Each row below holds a small network's activations on one input, seen along a few directions.
In each table, some parts of the input vary, and every possible input appears once, in random order.
A made-up example of a description, with smaller parts first: line(6) and (point or line(9) or (values(3) and ring(8))).
Shared parts are said once, and a part with two or three values counts as separate values.
In the rows, 128 means zero.

Table:
x1: [152 102  97 148 144 104  95 177  93 142  74 126 176]
x2: [130 142 118 102 114 196 160 134 128 125 154 160 186]
x3: [103 132 115 169 145 100  90  71 122 112 171 120 131]
x4: [144 129 153  99 202 156 133 114 171 126 111 114 172]
x5: [126 108 130  91 111 101 148 148 101 144 110 132  29]
x6: [150 103 150 141 154 185 136 144 135 103 141 142 173]
x7: [131 161 174 120 146 122 162  92 198 131 117 102 119]
x8: [124 163 120  65 162 169 159 107 170 153 126 125 183]
x9: [129  97 183  97  94 153 164  92 102 120 156 128  65]
x10: [126 149  89 107 103 175 118 146 117 124 139 153 176]
x11: [105 120 112 177 108 102  96  69 172 117 145 120 122]
x12: [120 146 149 159 124 127 115 146 106 104 160 121 121]
x13: [129 139 143 168  86 132 123 138 152 109 132 120 110]
x14: [151 118  96 133 173 135 120 196 130 123  96 149 138]
x15: [127 124 190  57 143 122 156  66 145 145 127 103  68]
x16: [137 135 171 161  98 152 165 121 160 108 147 130 119]
x17: [125 154 125 146 154  96 141 186 113 125 130 136  96]
x18: [124 105 154 102  82 133 121 105  91 120 140 120  56]
x19: [125  96  88 151 162 137  68  83 139 107 139 135 172]
x20: [145 111 121 145 142 166  94 156 123 102 126 134 164]
x21: [105 130  56 120 124 148  92  76 138 134 151 149 185]
x22: [132 124 120 170  85  66 126 163 126 149  82 109 122]
x23: [101  84 127 115 104 101  91  44 121 130 155 121  71]
x24: [128 133  64 115 104 116 121 175  94 172  89 136 189]
x25: [123  87 133 109  83  70 123 135  69 166  88 107  69]
x26: [129 137 124 163 125  68 117 165  75 147 108 110 132]
x27: [120 164 182 113 184 117 154 104 156 127 145 101 131]
x28: [131 156  63  94 133 144 144 186 124 145 109 168 151]
x29: [137 150 117 153 115 101 149 172 156 128 101 138  84]
x30: [129 142 177 151 136 147 157 129 113 102 174 131 130]
Q: The inputs of x4 and x7 match in every part but one. If x1 is changed in the same way as x4 into x7, which row does it become?
A: x22
Q: What is each input in this table made of?
A: line(5) and (values(2) or line(4))
Q: Change only the line(5) part in x29. List by row number the other rows that result.
A: x5, x14, x17, x28
Q: Which other rows agree with x12 in the line(5) part? List them by row number.
A: x3, x17, x26, x27, x30

Table:
x31: [119 110  80  78 137 134  94  81 135 156 107 126 163]
x32: [110 104  76 114 115  74  86 101 102 168  92 116 133]
x33: [119 148 128 162  98  77 147 158 151 137 113 121  91]
x34: [147 155 218 145 160 130 171 141 157 107 132  96  96]
x35: [153 144 134 123  97 169 160 214  94 122 123 151 137]
x36: [118 116  82 164 157  84  80 156 103 134 111 126 158]
x37: [112 156  97 146 128 140 111  92 182 119 146 134 169]
x38: [119 122 159 207 146  83  94  95 144 102 146  95 129]
x39: [134 123 197 186 139  80 137 138 148 108 126  96  84]
x40: [140 121 119 144 149  80 123 196 104 135  88 130 112]
x41: [106  96 130 100 105 160  98  38 123 108 180 134 103]
x42: [140 147 194 138 181 162 160  91 180  99 153 116 155]
x43: [ 99  88 125 138  84 102  89  60  90 123 166 122  70]
x44: [134 119  80 152 109 190  93 144 115 105 150 158 196]
x45: [153 152 138 103 172 133 158 201 113 137  96 127 122]
x46: [135 136 132  49 125 114 159 147 114 174  79 120 105]
x47: [150 133 109 120 122 209 151 164 116 116 144 164 189]
x48: [126 124  87 127 180 146  88 135 138 123 126 136 189]
x49: [127 171 125 114 140 159 169 111 184 130 140 141 162]
x50: [127 122 182  76  95 146 163 103 101 126 151 126  40]
x51: [ 98 145  92 181 105  77 103 117 149 134 135 120 139]
x52: [120 111 158  69 117 179 154  56 124 118 173 141  96]
x53: [149 113 112 170  80 127 129 206  83 118 113 148 117]
x54: [119  91 161 120  78 102 131 100  92 127 143 124  24]
x55: [134 182 149 120 118 125 180 160 160 136 119 124 106]
x56: [133 125 107  46 149 152 150  99 136 167 101 132 156]
x57: [122 109  76 187  85 124  84 168  81 118 137 147 168]
x58: [126 107 112  93 106  69 126 141 104 171  70 121  90]
x59: [147 141 114  97 194 168 147 152 138 133 119 143 179]
x60: [124 129 165 171 170 145 103  74 179  89 160 106 160]
Q: What is each input in this table made of?
A: ring(5) and (values(2) or line(4))
Q: The inputs of x50 and x54 match in every part but the ring(5) part. If x34 is changed in the same way as x50 into x54, which row does it become?
A: x39
Q: Change only the ring(5) part in x57. List by row number the other rows that result.
A: x35, x44, x47, x53
Q: Change only the values(2) part in x31. List by row number the other rows that result.
A: x41

Table:
x61: [116 104 192 107  93  97 146  67 121 125 146 106  10]
x62: [123 134 126 139 151 145 118 110 144 117 146 128 165]
x63: [124 120  96 134 122 128 104 122 128 129 125 136 150]
x64: [115 114 202 125  99  88 148  73 126 120 149  99  14]
x65: [135 141 129 108 138 160 146 136 140 130 128 135 159]
x66: [133 149 134 125 146 153 148 142 144 125 135 132 158]
x67: [139 133 115 112 137 135 137 160 125 139 106 134 145]
x68: [127 124 118 122 143 155 114 105 141 120 140 134 163]
x69: [123 129 106 152 127 119 107 127 132 126 128 130 153]
x70: [132 119  96 133 114 118 113 162 101 138 109 138 136]
x71: [132 128 105 151 120 109 116 167 106 133 112 132 139]
x72: [137 142 120 129 146 128 139 166 129 133 112 132 144]
Q: What is each input in this table made of?
A: values(2) and (point or ring(5))
Q: The inputs of x61 and x64 match in every part but the values(2) part. If x65 is changed in the same way as x61 into x64, which row does it become?
A: x66
